A small network was shown many inputs. Here are its activations along a few directions, one row for each input.
Each table varies a few parts of the input and shows all the possible inputs, shuffled.
A made-up example of a description, with smaller parts first: one of 3 separate values, together with either a single point or one of 9 places along a line or (one of 4 places along a line, together with one of 5 places around a ring).
Shared parts are said once, and a part with two or three values counts as separate values.
(in the rows, 128 means zero)

Table:
R1: [191 141 128 135 137 133 128  93 117  89 152 156 129 105 125]
R2: [ 52  44 145 106 148 104 112 194 154 140 105  65 152 137  99]
R3: [ 98 167 135 117 141 122 137 103 132 153 117 153 111 148 127]
R4: [ 54  77 143 106 145 106 120 171 152 142 113  95 137 137 105]
R5: [ 98  45  97 150  74 165 123 234 134 162 110  44 164 124 149]
R6: [176  78 139 137 131 141 114 131 123  75 157 116 150  93 109]
R7: [133  44  92 161  71 169 118 229 124 141 111  47 163 113 156]
R8: [134 204 125 124 127 121 142  76 121 143 128 177  95 145 141]
R9: [144 239 119 128 119 118 146  64 112 151 127 190  89 157 150]
R10: [ 84 205 125 117 138 104 138  94 135 179 110 168  95 167 136]
R11: [ 94 137 138 108 148 115 132 122 139 143 116 140 122 138 119]
R12: [202 206 117 147 126 132 139  56 111 110 151 186 107 123 143]
R13: [159 137 132 123 140 126 132 101 122 102 141 151 125 114 129]
R14: [165 166 128 135 135 130 136  84 116 111 138 162 116 124 137]
R15: [167 204 121 132 125 128 143  62 115 124 144 181 101 132 146]
R16: [ 84 110 144 109 145 121 128 138 142 138 121 119 129 130 111]
R17: [175  45 142 138 133 141 104 154 124  72 148  88 164  93 101]
R18: [122 138 135 113 139 120 134 114 129 120 128 146 117 127 125]
R19: [ 75  42 150 110 144 118 111 184 149 127 112  70 155 126  98]
R20: [ 61 112 140 106 148 107 128 148 146 151 114 115 124 141 112]
R21: [106 203 129 120 136 116 139  85 131 166 117 172 100 156 136]
R22: [178 238 115 137 117 124 147  50 107 132 143 194  95 143 154]
R23: [108  75 145 117 135 124 119 154 137 107 128 105 139 115 111]
R24: [ 78  46  92 148  81 149 122 243 138 177  98  39 161 135 148]
R25: [119 109 141 119 141 122 126 132 131 115 125 124 128 118 117]
R26: [ 79 169 131 117 147 107 134 115 137 166 106 149 109 160 127]
R27: [ 72 140 133 105 152 102 131 132 143 156 109 135 118 149 120]
R28: [209 242 110 148 115 130 145  43 103 119 153 198  99 134 151]
R29: [201  46  84 183  66 188 109 209 112 110 139  57 175  91 156]
R30: [145  74 142 127 136 131 116 140 129  89 142 111 147 102 114]
R31: [153 109 138 127 139 130 126 117 124  97 143 130 134 106 121]
R32: [193 171 124 143 130 139 135  74 111  98 153 168 119 115 133]
R33: [165  44  90 167  67 181 119 214 117 121 134  53 168 101 161]
R34: [138  41 146 123 133 135 113 161 130  86 142  82 158 102 108]
R35: [128 168 131 124 134 125 138  97 122 130 125 158 108 137 133]
R36: [117 237 124 125 129 113 143  73 122 174 116 185  94 167 144]
R37: [ 95 239 121 121 131 102 141  82 125 187 109 181  89 178 144]
R38: [107  41 147 117 137 122 111 177 138 104 120  76 153 115 104]
R39: [ 77  75 148 110 142 120 119 161 148 129 120  99 142 126 105]
R40: [186 112 135 139 137 138 121 110 119  83 154 136 139  96 116]
What is each input in this table made of?
Answer: one of 5 places along a line, together with one of 8 places along a line
Changing only the place on the line of 5 turns R32 into R35. The same change can be made to R40. Which row results?
Answer: R25
Which other rows does R36 become when the place on the line of 5 takes its other values? List them by row number.
Answer: R9, R22, R28, R37
Which other rows does R36 become when the place on the line of 8 takes its other values? List them by row number.
Answer: R3, R5, R11, R16, R19, R21, R39
Start at R10 and move only the place on the line of 5, one step at a time. The first step leads to R21. Which rows follow, in order?
Answer: R8, R15, R12

Table:
R41: [137 137 107 137 102 146 136 141 122 142 127 125 127 127 152]
R42: [159 112 138 133 135 135 123 114 123  97 146 131 137 108 119]
R43: [163 102 133 134 134 131 117 125 124  95 146 120 142 110 115]
R44: [ 80 107 137 114 142 120 127 147 143 144 114 118 129 133 114]
R45: [ 84 224 148 100 161  90 139  59 135 165 113 190  87 172 120]
R46: [139 133 110 144 102 146 131 141 122 143 131 117 132 130 146]
R47: [163 110 136 132 135 132 122 120 121  95 143 125 138 112 116]
R48: [158 113 134 130 135 137 126 114 123  97 147 135 133 107 118]
R49: [158 115 136 126 135 135 128 114 123  97 142 139 131 105 125]
R50: [138 132 108 145 104 148 132 143 124 143 126 122 130 127 145]
R51: [ 79 111 138 108 142 117 129 146 141 142 110 121 126 133 121]
R52: [ 86  99 138 115 140 111 120 155 142 141 112 105 137 139 114]
R53: [143 124 109 143 100 141 126 149 122 139 125 109 137 133 143]
R54: [139 127 112 145 101 142 128 148 121 137 123 115 130 128 146]
R55: [142 121 108 145 102 143 124 152 123 140 128 107 138 129 141]
R56: [ 81 108 139 114 140 117 126 145 142 144 119 113 132 136 116]
R57: [ 85 104 140 116 144 114 122 154 139 141 111 109 133 138 112]
R58: [164 104 135 132 132 130 119 122 124  94 144 122 141 113 117]
R59: [159 108 137 132 132 130 121 122 123  92 141 128 134 108 120]
R60: [139 133 108 143 105 145 135 140 122 140 124 120 127 128 152]
R61: [159 113 134 130 136 134 129 112 123  95 143 134 131 108 126]
R62: [ 86  96 136 116 139 114 120 156 143 142 118 104 136 136 112]
R63: [ 81 109 136 112 142 117 130 144 140 140 112 117 126 135 122]
R64: [144 248 108 134 122 117 149  61 114 161 129 196  88 160 157]
R65: [164 230 140 116 153 108 146  30 118 115 147 210  91 134 126]
R66: [143 129 111 147 105 143 127 150 120 140 122 113 134 131 142]
R67: [ 81 103 139 113 136 112 125 151 140 138 115 111 128 136 117]
Changing only one part turns R51 into R41. The same change can be made to R52. Which row results?
Answer: R53
What is each input in this table made of?
Answer: one of 3 separate values, together with either a single point or one of 8 places along a line
Which other rows does R43 become when the choice among 3 separate values takes its other values? List them by row number.
Answer: R55, R62
Which other rows does R54 become when the choice among 3 separate values takes its other values? List them by row number.
Answer: R59, R67

Table:
R68: [ 89 121 127 120 123 117 134 143 136 151 124 113 125 141 132]
R69: [133 101 126 127 129 138 132 133 134 117 127 121 134 116 131]
R70: [153 209 129 122 137 116 145  64 118 133 139 193 100 138 134]
R71: [162 124 118 143 117 141 121 134 115 122 133 125 136 121 139]
R72: [164 130 119 140 111 130 120 133 120 116 133 121 132 126 133]
R73: [153 109 115 142 114 144 131 138 124 113 129 119 131 116 146]
R74: [ 85 112 128 121 127 131 128 150 142 154 108 116 125 134 134]
R75: [127 122 143 130 141 116 120 122 128 120 127 122 128 134 110]
R76: [125 121 140 127 142 113 121 129 131 118 124 125 135 129 118]
R77: [ 89 123 123 126 127 121 128 145 137 150 119 120 125 146 126]
R78: [113 102 138 119 140 132 124 133 136 119 121 122 129 115 124]
R79: [142 117 129 129 133 135 123 130 126 126 132 127 139 123 124]
R80: [116 112 133 125 138 121 121 129 132 117 133 127 129 126 116]
R81: [135 209 139 116 151 106 143  63 123 129 133 192  93 143 131]
R82: [144 123 133 137 130 128 124 122 127 122 133 121 134 131 115]
R83: [153 120 112 146 114 140 125 133 121 115 141 124 132 122 135]
R84: [154 119 116 140 110 137 131 131 120 116 146 117 133 117 142]
R85: [144 124 131 126 129 129 118 130 132 124 132 124 136 123 117]
R86: [ 87 118 123 121 125 124 137 155 135 150 112 119 122 134 130]
R87: [162 130 125 150 116 141 119 126 117 121 133 119 133 126 128]
R88: [132 109 123 127 127 137 136 138 129 117 133 124 133 112 126]
R89: [133 113 129 126 127 138 130 127 132 123 144 120 137 114 126]
R90: [ 97 136 133 129 131 122 122 138 134 155 112 115 129 148 117]
R91: [133 109 130 120 123 141 135 131 126 114 134 122 134 118 129]
R92: [115 108 133 119 137 124 130 139 129 117 126 126 127 114 121]
R93: [111 218 119 112 148 107 147  73 125 160 117 175  92 160 141]
R94: [152 118 116 141 114 149 132 145 119 118 135 122 132 106 139]
R95: [ 88 119 131 114 121 127 136 149 132 145 113 117 124 141 134]
R96: [164 213 122 137 116 130 141  59 114 130 138 189 102 130 147]
R97: [ 95 128 128 124 130 122 123 146 133 156 112 121 131 146 128]
R98: [142 122 130 134 132 126 125 129 130 119 130 124 141 126 123]
R99: [161 130 122 147 118 139 120 133 121 119 131 121 140 121 136]
R100: [125 115 137 123 141 116 121 129 126 121 126 128 132 130 121]
R101: [116 109 140 112 134 128 130 132 127 113 128 123 127 120 124]
R102: [ 97 132 129 127 131 114 127 144 136 151 110 117 132 148 128]
R103: [100 133 128 119 125 110 123 144 138 150 112 116 125 149 123]
R104: [133 114 125 133 131 141 124 130 132 122 139 127 137 119 119]
R105: [117 111 137 119 135 118 128 127 132 119 138 121 129 120 123]
R106: [152 118 122 133 110 154 130 136 117 114 136 119 133 112 141]
R107: [126 123 141 118 138 116 113 129 133 121 126 125 130 125 112]
What is each input in this table made of?
Answer: one of 4 places along a line, together with either a single point or one of 9 places along a line
Changing only the place on the line of 4 turns R96 into R70. The same change can be made to R94. Which row results?
Answer: R88
Changing only the place on the line of 4 turns R90 into R82. The same change can be made to R103. Which row results?
Answer: R85
Which other rows does R100 become when the place on the line of 4 takes its other values? List them by row number.
Answer: R71, R79, R97
Which other rows agree with R78 in the place on the line of 4? List them by row number.
Answer: R75, R76, R80, R81, R92, R100, R101, R105, R107
